A small network was trained on made-up records. Each row is its average activation on records with the value named, seen along a few directions.
Related values have similar rows: they may be neighbours, one step apart, or belong to one group.
In the rows, 500 means zero.
Strong random noise was added to every row along 2 fixed directions; ignore it. To show where, here is one row again and again, with new noise each time:
477	519	354	725	437	587	496	505	609	586	713	647	493	570	686
551	425	479	630	447	602	565	478	567	459	461	464	569	509	646
503	517	565	552	478	499	549	530	571	441	668	474	603	523	581
477	532	427	664	453	546	508	520	599	542	732	600	529	559	647


Values of FEM:
mirup: 541	601	364	447	537	578	218	549	406	581	777	596	290	482	542
zudam: 321	761	566	278	484	191	568	567	506	484	584	652	589	488	243
beb: 500	452	454	309	425	697	501	647	278	385	491	518	513	521	401
sonir: 618	334	546	659	514	538	458	346	529	625	375	428	415	578	507
tepi: 295	662	779	571	590	222	474	470	494	687	892	414	492	538	196
tasu: 526	378	384	574	699	544	386	481	563	638	384	387	547	495	710
babim: 321	599	338	438	544	615	553	468	441	775	687	791	260	464	499
modo: 572	559	395	459	456	343	453	516	596	347	513	587	489	433	499
nuzef: 474	597	445	494	421	396	491	572	504	421	360	653	450	588	442
The values of FEM form 3 separate groups.
Q: Which other values are in the same group as tepi? Give them in the order they are listed.
A: sonir, tasu
Q: Which other values are in the same group as beb? Give them in the order they are listed.
A: mirup, babim

Values of MAS:
rap: 412	355	473	664	499	624	613	456	596	729	524	505	442	553	673
zin: 494	432	586	253	492	596	570	500	344	359	302	404	497	430	328
sugib: 597	409	259	699	367	487	618	368	576	531	23	564	489	516	556
doto: 460	616	466	362	610	393	319	577	495	452	668	540	554	423	538
nevu: 613	234	734	552	554	711	582	463	461	406	264	143	634	484	597
tedo: 523	699	413	603	522	292	415	452	611	630	774	740	420	646	391
neno: 364	690	372	566	428	506	433	542	369	675	620	692	417	496	431
pasun: 607	450	752	128	605	362	525	601	399	51	503	136	704	388	387
met: 554	440	601	589	384	454	645	420	629	411	65	477	508	492	564
vekes: 523	518	238	562	479	612	298	555	532	547	588	613	433	499	590
pali: 513	286	608	604	554	630	628	395	572	521	358	354	530	510	606
tul: 538	573	579	375	479	514	496	547	341	501	575	507	448	439	370
The values of MAS form 4 separate groups.
Q: Which other values are in the same group as tul? Give them in the order they are listed.
A: zin, neno
Q: Which other values are in the same group as nevu? Give them in the order they are listed.
A: rap, pali
Q: Which other values are in the same group as tedo? Give them in the order they are listed.
A: sugib, met

Values of PAG:
vob: 593	358	313	777	444	743	444	450	602	558	457	555	410	580	665
kib: 439	536	384	518	559	381	344	554	586	563	868	502	522	557	582
fur: 510	445	391	448	595	536	453	566	558	488	631	532	501	468	677
vabos: 544	726	463	469	435	308	500	550	552	449	579	733	496	537	370
venav: 594	402	617	588	527	582	710	478	530	567	190	361	591	449	587
dezud: 477	604	475	424	464	294	513	467	504	291	419	589	463	430	480
loko: 331	516	276	569	463	622	445	475	336	633	645	735	361	545	524
naba: 356	639	244	580	473	629	384	553	580	736	979	848	267	545	476
vit: 493	642	225	629	455	380	362	478	506	609	572	737	478	542	497
defuz: 484	542	516	379	499	587	401	558	294	580	499	403	427	431	417
ranu: 435	459	775	477	533	447	572	473	574	514	507	307	616	550	419
nog: 372	599	681	632	496	425	521	530	590	658	915	630	479	675	513
The values of PAG form 4 separate groups.
Q: Which other values are in the same group as dezud? Give them in the order they are listed.
A: vabos, vit
Q: Which other values are in the same group as vob? Give them in the order they are listed.
A: kib, fur
Q: Which other values are in the same group as naba? Give them in the order they are listed.
A: loko, defuz
